A small network was shown many inputs. Here are its activations along a few directions, one row for each input.
Each table varies a few parts of the input and shows all the possible inputs, shuffled.
A made-up example of a description, with smaller parts first: one of 3 separate values, together with either a single point or one of 11 places around a ring or (one of 4 places along a line, together with one of 5 places around a ring).
Shared parts are said once, and a part with two or three values counts as separate values.
In the rows, zero is written as 128.

Other details of the inputs shift rows strongly along two fixed directions, in all tables alike. That doesn't count.

Table:
x1: [105 161 177 129 130 120 141 143 125 130 138]
x2: [133 118  68 161 109  81 144  51  54 131 135]
x3: [ 92 121 149 119 110 129 157 145 147 131 124]
x4: [151 149 141 139 147 116 158 135 162 127  99]
x5: [164 139 153 132 143 114 151 142 154 114 106]
x6: [122 129 157 132 162 117 155 140 145 136 112]
x7: [131 128 123 108 105 111 132 142 176 149 106]
x8: [144 139  51 125 118 149 121 109  79 133 120]
x9: [147 126 143  92  97 102 126 147 164 146 101]
x10: [127 137  72 159 113  99 124  47  52 149 135]
x11: [115 144 168 129 143 114 162 147 142 142 143]
x12: [109 106  65 124 133 130 139 122  76 120 117]
x13: [100 120 168 112 124 141 125 139 135 128  87]
x14: [144 150 132 134 132  98 139 146 173 142 117]
x15: [ 92 139  75 124 112 133 139 120  69 133 145]
x16: [166  56 113 175 133 170  68 190 170  90 217]
x17: [110 163  79 138 144 119 137 115  57 135 161]
x18: [126 124 186 136 118 118 118  60 147 149 128]
x19: [118 146 175 123 137 107 158 150 130 133 142]
x20: [130 163  47 128 140 105  94  99  91 103 145]
x21: [111 108 156 106 131 124 144 142 137 124  93]
x22: [148 162  56 151 145 134 126 106  84 117 129]
x23: [145  34 125 184 156 193  81 188 130  87 211]
x24: [154 150 146 122 128  88 137 147 161 135 115]
x25: [ 98 129 165 111 106 121 155 149 135 124 126]
x26: [101 123 155  94 139 154 121 120 138 135 107]
x27: [105 157 169 116 144 132 137 128 137 127 154]
x28: [111 147 169 118 166 139 126 120 147 126 118]
x29: [118  37 134 160 101 196  96 194 131  90 222]
x30: [142 140  56 105 122 149 106  98  70 119 118]
x31: [178  12 104 166 117 217  67 189 141  86 198]
x32: [134 112 190 157 100 109 115  84 132 145 118]
x33: [155 117 136 108 114 130 141 139 143 122  96]
x34: [131 168 132 132 137 114 122 129 178 142 121]
x35: [128 144 136  81 112 125 101 120 169 146 109]
x36: [147 155 163 141 138 131 127 135 155 114  96]
x37: [139 171  66 131 151 126 115  90  83  97 119]
x38: [118 150  80 141 163 126 129 111  67 134 129]
x39: [131 144  42 117 108 123 107 114  98 145 131]
x40: [128 127 166 128 160 112 151 143 133 129 112]
x41: [140 127 132 113 119 133 151 132 163 132  91]
x42: [ 90 136 164  99 115 147 135 131 140 131 138]
x43: [146  99 184 145 106  89 140  86 138 135 124]
x44: [137 128 144 104  95 123 103 146 157 146 107]
x45: [101 125 148 111 137 150 136 130 145 149 100]
Description of these inputs: one of 5 places around a ring, together with either a single point or (one of 2 separate values, together with one of 4 places along a line).
The inputs of x26 and x45 match in every part but the place on the ring of 5. If x30 is changed in the same way as x26 into x45, which row does it become?
> x8
The inputs of x20 and x14 match in every part but the place on the ring of 5. If x28 is changed in the same way as x20 into x14, which row does it become?
> x6
Change only the place on the line of 4 in x5. List by row number the other rows that result.
> x19, x24, x40
Start at x32 and move only the place on the ring of 5, one step at a time. The first step leads to x18. Which rows follow, in order?
> x10, x2, x43
Change only the choice among 2 separate values in x20. List by row number the other rows that result.
> x35

Table:
x46: [124 123 127 123 132 136 122 130 126 127 123]
x47: [117 129 134 119 127 125 129 136 134 133 125]
x48: [117 122 154 129 128 118 133 117 127 138 138]
x49: [138 120 131 125 120 125 130 128 135 126 122]
x50: [118 130 133 124 128 132 135 133 134 134 120]
x51: [132 129 131 130 130 125 134 137 130 122 129]
x52: [125 131 129 130 134 133 136 132 134 128 132]
x53: [127 121 122 127 124 134 130 126 131 131 124]
x54: [121 130 133 121 133 134 126 134 127 128 120]
x55: [123 136 132 124 124 134 126 135 129 128 127]
x56: [135 127 128 125 117 134 120 122 134 128 129]
x57: [133 127 127 120 130 133 124 119 129 127 121]
x58: [125 132 134 124 132 126 132 134 137 129 134]
x59: [133 131 131 132 139 130 124 127 132 126 128]
x60: [130 136 131 129 141 129 128 128 129 125 126]
x61: [122 131 131 124 122 134 122 135 128 130 126]
x62: [131 137 132 130 129 128 125 129 134 127 131]
x63: [128 130 136 128 140 136 127 135 133 123 132]
x64: [126 128 131 125 126 127 134 139 127 123 124]
x65: [125 130 129 123 119 133 121 129 129 131 124]
x66: [127 132 132 124 139 135 128 134 127 122 130]
x67: [130 129 126 124 118 132 120 125 130 129 124]
x68: [136 132 130 134 129 117 132 130 130 128 121]
x69: [123 131 131 121 131 127 131 136 133 128 135]
x70: [113 118 148 141 132 127 129 112 119 118 137]
x71: [116 129 155 135 120 122 130 112 124 131 132]
x72: [131 123 124 122 123 126 124 124 136 129 131]
x73: [126 127 164 132 125 117 142 119 124 140 122]
x74: [125 126 127 124 124 124 132 138 123 125 121]
x75: [123 131 130 124 136 136 127 134 124 125 124]
x76: [134 130 132 132 130 121 133 135 132 125 127]
x77: [120 130 134 120 128 128 131 137 135 130 129]
x78: [139 127 130 135 125 118 129 129 133 128 120]
x79: [120 130 131 126 130 135 136 134 132 131 125]
x80: [127 125 133 122 122 123 132 133 131 128 117]
x81: [128 130 127 133 134 130 134 130 134 129 131]
x82: [163  23  52 172 126 182  84 168  97  85 225]
x83: [128 130 133 127 133 124 129 133 139 129 135]
x84: [130 129 125 131 132 121 125 128 133 130 134]
x85: [132 127 128 126 126 122 124 125 138 132 128]
x86: [123 122 126 126 126 136 131 131 132 133 125]
x87: [121 160  46 119 126 102 129  88  38 125 104]
x88: [132 122 121 126 123 135 131 121 131 130 127]
x89: [136 132 132 132 124 128 120 124 139 130 128]
x90: [139 124 129 131 123 120 129 128 132 128 120]
x91: [128 138 133 128 128 131 128 131 132 126 131]
x92: [126 139 134 124 126 132 128 133 131 126 130]
x93: [132 127 127 131 127 128 131 122 135 134 123]
x94: [131 128 125 137 133 129 130 128 135 130 131]
x95: [133 132 134 123 133 128 126 120 135 129 117]
x96: [123 133 130 127 132 133 138 133 133 129 129]
x97: [135 134 132 128 121 127 121 122 137 131 124]
x98: [133 138 129 133 127 125 123 125 132 130 127]
x99: [133 126 131 134 130 129 129 125 140 134 126]
x100: [128 170  47 125 132  93 128  83  39 126 105]
x101: [122 122 130 120 125 128 126 133 135 131 129]
x102: [125 124 128 121 123 125 127 128 136 132 124]
x103: [132 129 129 129 129 120 125 125 139 132 128]
x104: [119 112 154 143 128 134 137 118 128 132 142]
x105: [129 130 133 125 128 125 136 139 129 122 126]
The inputs of x64 and x75 match in every part but one. If x105 is changed in the same way as x64 into x75, which row does it become?
> x66
The inputs of x78 and x103 match in every part but one. If x76 is changed in the same way as x78 into x103, which row does it become?
> x83
What is each input in this table made of?
> one of 5 separate values, together with either a single point or one of 11 places around a ring
Start at x89 and move only the place on the ring of 11, one step at a time. The first step leads to x97. Which rows follow, in order?
> x56, x67, x65, x61, x55, x92, x91, x62, x98
Which other rows agree with x81 in the choice among 5 separate values? List them by row number.
> x50, x52, x53, x79, x86, x88, x93, x94, x96, x99, x104

Table:
x106: [105 148  76 111 121 110 133 136  78 133 116]
x107: [140  99 127 119 134 146 120 163 165 116 126]
x108: [118 116 151 128 143 164 126 152 143 124 157]
x109: [122 195 238 107 127  86 148  97 218 180  49]
x110: [149 109  71 132 146 151  89 146 111 102 172]
x111: [115  87 187 132 109 160 109 129 165 125 139]
x112: [119 125 148 124 134 142 137 170 147 125 151]
x113: [107 151  99 139 142 118 145  91  76 121 139]
x114: [145 118 151 159 141 134 116 128 164 135 141]
x115: [149  97 111 164 146 140 123 154 136 113 161]
x116: [110 128 175 131 145 126 143 106 142 131 133]
x117: [119 159  92 129 131 111 153 121  74 123 132]
x118: [151 100 168 128 107 137 131 145 179 132 119]
x119: [124 124 168 135 145 162 138 132 148 125 150]
x120: [123 100 180 128  99 131 126 152 172 127 137]
x121: [124  96 128 132 100 143 126 148 136 123 147]
x122: [109 139 104 138 129 105 128  81  63 128 128]
x123: [124 180 231 106 123  80 169 117 199 168  45]
x124: [121 109 152 123 145 175 113 157 142 129 149]
x125: [153 134  86 131 121 112 114  90  84 141 136]
x126: [151  96  69 133 109 153 102 120 125 117 169]
x127: [111 104 119 125 130 165 109 148 127 129 143]
x128: [126 108 107 125 134 149 123 169 109 120 164]
x129: [124 104  99 153 138 130 132 147 107 114 181]
x130: [155 101 110 134 112 147 106 119 143 133 154]
x131: [127 204 158  96 111  59 165  80 112 160  35]
x132: [115 100 159 118 118 143 130 163 172 138 126]
x133: [138 158  83 139 140 112 139 122  81 113 114]
x134: [112  90 160 124 126 174 112 148 168 134 134]
x135: [136 174  79 145 138 113 116 107  88 114 121]
x136: [123  97 163 141 141 123 145 140 153 125 156]
x137: [146 106 129 124 144 151 116 166 144 109 137]
x138: [140 130 135 112 104 122 146 124 145 134  94]
x139: [101 205 169  90 105  51 169  79 100 155  50]
x140: [143 129 110 147 144 105 142 120 108 128 119]
x141: [131 172  77 123 136 111 113 117  91 114 120]
x142: [134 120 127 110 133 144 109 140 172 121 132]
x143: [116 132 118 125 122 109 122  76  56 124 119]
x144: [107 138  89 122 104 130 125  94  72 133 112]
x145: [138 155  97 152 141 113 120 108 112 128 130]
x146: [142  93 148 117 128 149 130 156 187 125 113]
x147: [126  93 144 147 125 121 126 139 131 123 158]
x148: [130 148  62 111 125 118 115  99 104 127 114]
x149: [133 159  80 124 135 107 133 133  82 112 111]
What is each input in this table made of?
> one of 4 places along a line, together with one of 11 places around a ring
The inputs of x114 and x140 match in every part but the place on the line of 4. If x145 is changed in the same way as x114 into x140, which row does it become?
> x115
Change only the place on the line of 4 in x110. List by row number the other rows that result.
> x124, x128, x137
Change only the place on the ring of 11 in x143. List by row number the other rows that result.
> x108, x111, x113, x116, x119, x122, x124, x127, x134, x144
